X =
[[-1.27 -1.49 -0.19 -0.17  0.63  3.82 -0.03  0.58  1.86 -0.64 -0.16 -1.28
  -0.05]
 [-0.65 -0.06 -1.43 -0.39  1.33  2.57  0.40  0.67  1.60  0.07 -0.38 -0.97
   0.08]
 [-1.11 -0.94 -0.45 -0.83  1.23  2.11  0.81 -0.40  2.05 -0.04 -0.89 -0.62
   0.29]
 [-0.50 -0.81 -1.66 -0.37 -1.97  2.63  0.53  0.44  1.41 -0.17 -1.02 -1.17
   0.60]
 [-0.54 -0.65 -0.20  0.25 -1.63  3.14  0.04  1.01  2.48 -0.10  0.08 -1.29
   0.11]
 [-1.37 -0.37 -0.48 -0.28 -0.84  2.28  0.16  0.88  1.11 -1.19  0.32 -0.49
   5.31]
 [-0.79 -0.09 -0.09 -0.18 -1.83  1.85  0.72  0.48  1.40  0.01 -0.61 -0.56
   0.28]
 [ 0.22 -0.16  0.16  0.29  0.30  2.74  0.06  0.11  2.23  0.43 -0.66 -0.63
  -0.12]
 [-0.08 -1.29 -1.01 -0.48 -0.81  3.19 -0.02 -0.28  1.25 -0.84  0.11 -1.07
  -0.02]
 [-0.23 -0.60 -0.69  0.26 -2.37  2.19  0.45  1.37  1.13 -0.82  0.39 -1.42
  -0.23]]
Give the fifth entry in reading order.
A: 0.63
The entry just left of -0.63 is -0.66
The first entry in reading order is -1.27
Give the 3rd largest entry.
A: 3.19
The entry just left of 0.32 is -1.19
The entry just right of -1.11: -0.94
The entry just right of -1.01 is -0.48
The minimum is -2.37
The entry just left of 0.44 is 0.53
The entry just right of 0.04: 1.01
Give the entry just left of -1.42.
A: 0.39
The third smallest entry is -1.83
